These are the activations of a small neural network, seen along a few directions. Each row is one input.
Each table varies a few parts of the input and shows all the possible inputs, shuffled.
Descriptions start from the smaller parts, as in this example, which fits no table here: one of 4 places along a line, together with either a single point or one of 11 places along a line or (one of 3 separate values, together with one of 8 places around a ring).
Shared parts are said once, and a part with two or three values counts as separate values.

Other details of the inputs shift rows strongly along three fixed directions, in all tables alike. That doesn't count.

A family of inputs:
row 1: [ 35  11   3  14  -5 -23 -29  36 -41  11 -11  -2]
row 2: [ -9  -1 -11  35 -22  12 -19 -36 -33  -3  -7 -26]
row 3: [  4  23  14  11 -18 -11   5   3   3  -5  -1 -14]
row 4: [-16  16   2  10   1   8 -29 -20 -37  -2  11 -31]
row 5: [ -9 -18 -11  -4  11   9  22 -13  33  -5 -10  -1]
row 6: [ 14 -74 -23  13  21  25 -32   1 -40   3  -7 -27]
row 7: [-12   5  13  14  -8  10 -29 -14 -35 -14  14 -29]
row 8: [ 12  31  23  -1 -13 -11  -4  21 -14   1   4  15]
row 9: [ -1  18  -2  16  -3  -5 -28  15 -35   0  14 -10]
row 10: [-15  16   3 -10  -5  -6  24 -25  32  -3  -7  -9]
row 11: [ 33 -50 -27  -9  24   6 -15  31 -21   5 -20  11]
row 12: [ 14   2  -7 -26   7 -10   6  20  25  -3   8  32]
row 13: [-13   5  -4  23  -2   9 -17 -22 -29   2  -4 -45]
row 14: [ 39   8   6  -9  -5 -19  14  30   6   4  -2  17]
row 15: [ 33  40  -2  -9   6 -25 -16  35 -13   1  11  24]
row 16: [ 37  26  -3   4  -5 -36  -3  40 -14  12   0  15]
row 17: [ 18 -25 -16 -22  24  18   3  13  -1  10   5  18]
row 18: [ 12  13   0 -24   8   0  12  20   8  10  -3  30]
row 19: [-31  16  13   7  -7  -8  30 -26  28  -2 -15  -3]
row 20: [ 14  24   6 -19  -2 -20  13  34  16   8   1  44]
row 21: [ 35 -51 -41  -5  13  39 -30   4 -26   1  -3  25]
row 22: [ -7 -55 -24 -11  17  20  13  -7  28  -6 -11  -1]
row 23: [-11  -2   4  30 -11  -1 -25 -12 -26  -1   0 -39]
row 24: [ 38  28  14  -5  -5 -17  -7  40 -17   7  15  24]
row 25: [-17   1  22   0 -14  -1  28 -18  27  -4 -13  -2]
row 26: [-26  19   6 -10  -3   9  21 -18  28   0   9   2]
row 27: [-26   8  13  -9 -11  -2   9 -17  31  -9  11   6]
row 28: [ 25 -58 -33 -20  25  10  -7  12   7  -6 -12   5]
row 29: [-18   1   3  22  -2   7 -14 -24 -37   6 -14 -39]
row 30: [-25   9   7  24   3   9 -24 -14 -42   0   2 -20]
row 31: [-36  25  11   2  -4   3  20 -23  31  -5  10   2]
row 32: [ 51  35   4  -7  -9 -43 -13  44  -2   5  -1  18]
row 33: [-17  -3  -1  33   2   2 -13 -22 -34   1  -3 -38]
row 34: [-24  14  14   2 -14   0   6 -10  22  -2  13   2]
row 35: [  3   7  -5 -12   5 -12  22  -4  36  -6  -9  10]
row 36: [  2 -67 -28 -28  28  31  32 -14  33   3 -15   6]
row 37: [-10  30  10  10  -2  -9   2  -1  -8   4  13   4]
row 38: [ -8  13  16  -1 -16  -9  15 -18  23 -12  -3 -12]
row 39: [-28  15  10   3  -9  -5  15 -10  13   1  13   6]
row 40: [-36  11  21   2 -16  -1  20 -21  28   1  14   5]
row 41: [-17 -17   9 -14  -1  10  13  -3  26   1  -1  22]
row 42: [ -5 -50  -7 -19  16  37   8  -7  24 -10   4   7]
Each input here is: one of 2 separate values, together with either a single point or (one of 4 places along a line, together with one of 5 places along a line).
Question: Changing only the choice among 2 separate values turns row 18 into row 29. The same change can be made to row 8. Which row results?
Answer: row 25
Question: Changing only the choice among 2 separate values turns row 34 into row 23. The same change can be made to row 41. Which row results?
Answer: row 1
Question: Which other rows does row 7 become when the choice among 2 separate values takes its other values? List them by row number.
Answer: row 38
Question: Start at row 26 and move only the place on the line of 5, one step at a time. The first step leads to row 31. Which rows follow, in order?
Answer: row 9, row 34, row 42

A family of inputs:
row 43: [-25 -24 -23  16  18   8   7 -31   8  -4 -15 -31]
row 44: [ 22 -53 -27  -9  35  -3 -18  17 -20   4 -20 -10]
row 45: [ 37  -1   5  10  -8 -28 -28  38 -20  -8  -4  -1]
row 46: [ 35 -20 -15 -49   1  -1  33  19  71  -9   9  50]
row 47: [  7 -31  -1  -6  14  16 -12  35 -20  15  10  24]
row 48: [ 36  40  30  18 -18 -43   5  42 -19  21  -6  -1]
row 49: [ 31   8 -15 -53  17   7  35   9  69   3   3  63]
row 50: [ 47 -34 -14   4  -9   6  -4  11 -14   0 -14   5]
row 51: [ 17 -22   1   1   1  17 -43  35 -41   0   4  22]
row 52: [  1  42  -7  14 -14  -9 -26 -12 -27  -4   8 -29]
row 53: [-31 -27  11  -2   5  12   6 -11  10  -7  10 -29]
row 54: [-43   2 -11  10   8  22  15 -30   1   4   4   6]
row 55: [  8  78  15  30 -42 -32   4 -14 -15  13 -17 -18]
row 56: [-43  13  19 -27  11   6  37 -26  46  -1   4  12]
row 57: [ -8  14  12  -9 -13   9   6 -18  21 -10  24  14]
row 58: [-19  62  25  -4  -9 -38  13  -2  11   2   6  -8]
row 59: [ -7  19  14  26  -9 -18  -2  -6 -44  11 -19 -34]
row 60: [  5  35  -1  38  -6 -16   1  -8 -39  11 -17 -30]
row 61: [-23 -19  14 -17  11  21  10   1  15   2  17   0]
row 62: [-25  35  -3   8 -26 -17  21 -36  37  -5 -11 -14]
row 63: [  2 -33 -13  21 -10   7 -24 -21 -14 -13  -1 -29]
row 64: [-50  -6   6  -1   7  14  11 -24  -5   3   0   6]
row 65: [ 57  21  20 -17 -20 -35  22  52  27   2 -20  44]
row 66: [-23 -25 -23   4  27  24   1 -30   2  -6  -1 -29]
row 67: [-18  29  -2  -7  16   6  18 -14  18   2  11   7]
row 68: [-34 -30  10  11  -2  -3  16 -16  22  -6  -2 -26]
row 69: [ 21  25  21  -8  -6  -8 -27  33 -20  -8  18  15]
row 70: [-32 -29  -4  10 -13  34  -6 -35  -3  -7  16   7]
row 71: [ 33 -24  -2  -5  10   2 -42  33 -29 -14   5  -7]
row 72: [ 19 -46 -42  -9  22  40 -28   5 -29  10  -2  23]
Question: Describe the family of inputs behind these rows.
Answer: one of 5 places along a line, together with one of 6 places around a ring
Question: Changing only the place on the ring of 6 turns row 60 into row 55. The same change can be made to row 54. Which row results?
Answer: row 72
Question: Start at row 56 and move only the place on the ring of 6, one step at a time. The first step leads to row 61. Which rows follow, in order?
Answer: row 69, row 57, row 49, row 67
Question: Which other rows does row 56 become when the place on the line of 5 takes its other values? List them by row number.
Answer: row 44, row 58, row 59, row 64
